Here are a small network's activations along a few directions, averaged over the inputs that share one value of a field.
Related values have similar rows: they may be neighbours, one step apart, or belong to one group.
In the rows, 500 means zero.
Strong random noise was added to every row along 13 fixed directions; ignore it. To show where, here is one row again and again, with new noise each time:
[618 560 598 457 643 465 255 447 656 376 655 323 583 274 527 719 723 355
 493 595 572 325 586 743 475]
[350 335 488 415 271 687 515 338 284 692 339 671 308 614 620 317 407 713
 569 579 532 829 437 473 473]
[573 704 496 334 472 818 574 279 518 661 573 469 424 569 704 686 541 450
 392 706 571 688 641 443 568]
[574 659 295 496 511 284 477 639 408 442 596 402 352 493 297 881 577 471
 377 280 504 571 729 249 291]
[463 379 356 462 596 432 421 516 445 356 526 457 518 743 562 419 339 544
 647 495 524 594 380 291 417]
[363 587 662 368 451 498 460 254 778 271 544 507 406 322 814 460 487 384
 468 699 563 265 517 460 351]
[489 611 381 620 719 528 184 584 442 637 527 391 469 402 196 637 576 788
 598 288 363 687 664 483 619]
[459 272 378 436 574 664 606 554 552 461 542 665 459 712 688 423 215 481
 567 683 633 752 269 218 393]
[399 280 403 580 472 368 543 633 338 546 583 630 381 724 432 397 453 380
 460 512 681 396 368 481 393]
[406 818 484 587 471 743 664 527 491 841 570 417 525 553 467 244 391 628
 423 433 429 491 479 439 726]
[646 388 549 688 850 475 399 549 812 468 521 467 535 325 389 446 593 193
 510 478 450 328 578 580 551]
[431 779 373 330 341 540 629 564 461 496 566 500 429 379 652 619 543 543
 440 427 633 557 604 433 427]
[506 517 536 439 470 590 395 687 492 603 656 637 581 302 340 641 514 727
 370 504 535 551 525 648 558]
[550 722 403 433 373 580 857 554 376 885 327 445 418 433 527 702 776 308
 498 360 686 593 639 740 570]
[509 397 593 574 509 559 273 207 490 480 546 278 357 594 601 411 484 422
 545 683 459 556 428 423 362]


Values of G:
g11: [253 739 561 433 698 643 444 169 573 561 367 457 445 641 826 490 568 506
 743 682 588 323 527 598 734]
g3: [396 600 265 642 627 560 629 472 480 666 415 616 121 390 607 558 669 195
 543 435 688 566 676 400 497]
g12: [547 492 551 716 554 362 534 620 426 603 601 422 502 487 257 647 551 425
 388 467 465 381 392 570 453]
g8: [164 331 597 658 654 578 494 448 652 653 216 673 369 457 386 532 369 766
 690 579 433 612 298 408 491]
g4: [441 833 551 684 511 760 409 361 502 668 635 296 401 414 520 490 495 671
 517 524 430 648 525 406 594]
g5: [427 603 516 516 582 596 474 755 490 582 720 644 576 539 322 490 384 658
 356 515 519 347 474 530 672]
g7: [566 434 523 609 479 457 572 656 579 467 387 371 674 419 460 338 262 619
 552 415 340 604 277 369 457]
g1: [610 274 436 546 555 321 570 838 493 396 593 628 623 415 388 734 641 318
 552 537 750 476 385 726 394]
g9: [417 684 469 441 358 462 792 570 413 790 383 513 408 559 359 719 528 555
 410 368 517 528 570 445 502]
g10: [223 532 574 574 539 570 215 376 528 508 613 799 213 281 424 648 609 717
 336 673 529 445 745 534 532]
g14: [623 391 402 672 459 619 459 598 236 683 667 518 385 791 229 458 376 549
 277 529 426 646 522 384 586]
g2: [345 329 453 652 592 282 540 785 471 536 363 512 618 609 288 558 430 586
 666 348 560 355 222 553 498]
g6: [374 453 504 550 362 552 615 554 405 670 398 617 466 520 467 406 568 504
 522 421 558 431 489 729 642]
g15: [615 491 481 427 464 580 261 397 476 228 595 422 525 290 625 420 556 616
 538 486 401 673 528 487 499]
g13: [601 394 573 524 554 557 551 685 555 586 538 611 621 399 364 702 583 526
 496 531 614 565 392 682 615]
g16: [596 436 614 515 450 550 551 525 582 558 268 481 651 244 497 534 628 556
 688 472 422 640 433 724 495]
The values of G form a 4 by 4 grid.
List every value one step from g2, in the order listed.
Answer: g8, g7, g6
List every value one step from g1, in the order listed.
Answer: g4, g10, g16
List every value one step from g5, in the order listed.
Answer: g11, g9, g14

Values of T:
t11: [278 671 426 359 234 450 203 582 217 365 585 525 397 233 512 667 558 960
 516 377 565 628 545 544 386]
t4: [528 258 676 486 475 411 473 344 601 347 425 515 542 432 655 402 628 331
 654 648 591 425 339 700 372]
t5: [320 327 469 539 396 494 407 448 180 672 524 614 297 633 501 456 672 520
 552 617 707 539 464 722 450]
t12: [484 493 384 365 534 435 320 392 435 373 492 364 488 662 499 543 454 633
 563 458 413 629 564 325 410]
t3: [489 551 439 641 675 635 341 494 453 572 476 429 597 593 421 329 464 634
 632 450 373 547 507 498 710]
t15: [507 514 416 441 545 615 460 377 489 462 487 367 416 436 842 591 661 310
 651 640 715 636 428 595 438]
t7: [440 363 552 569 514 683 552 333 584 624 322 608 296 571 623 235 410 373
 531 575 443 571 503 385 519]
t2: [556 646 529 498 598 361 491 445 599 425 526 286 568 570 494 487 434 421
 515 477 399 365 507 373 462]
t10: [534 589 485 414 272 351 627 548 276 451 572 459 603 619 531 315 448 551
 399 431 484 371 453 536 496]
t6: [396 540 651 343 206 412 592 459 509 435 480 396 506 501 537 656 379 660
 460 560 524 424 364 462 337]
t1: [285 463 538 551 582 564 467 585 665 454 610 880 447 377 441 279 343 676
 433 497 472 371 487 431 640]
t8: [444 431 421 545 487 477 474 520 316 603 382 364 557 602 502 489 512 622
 704 468 536 667 339 538 485]
t13: [706 482 530 617 533 615 573 442 415 687 380 301 610 637 425 432 513 440
 539 445 386 634 470 607 674]
t9: [520 415 492 523 278 423 529 526 414 331 533 524 483 505 586 325 510 393
 426 504 543 401 502 546 403]
t14: [435 333 404 584 647 381 599 707 718 433 400 598 432 248 585 388 581 203
 709 380 696 412 396 619 396]
Each value of T is a pair of two hidden parts, and every pair occurs once (3 first parts, 5 second parts).
t7 and t12 share the first part; t7 and t3 share the second. Which value has the first part of t3 and the second part of t12?
Answer: t8
t14 and t6 share the first part; t14 and t1 share the second. Which value has the first part of t1 and the second part of t6?
Answer: t13
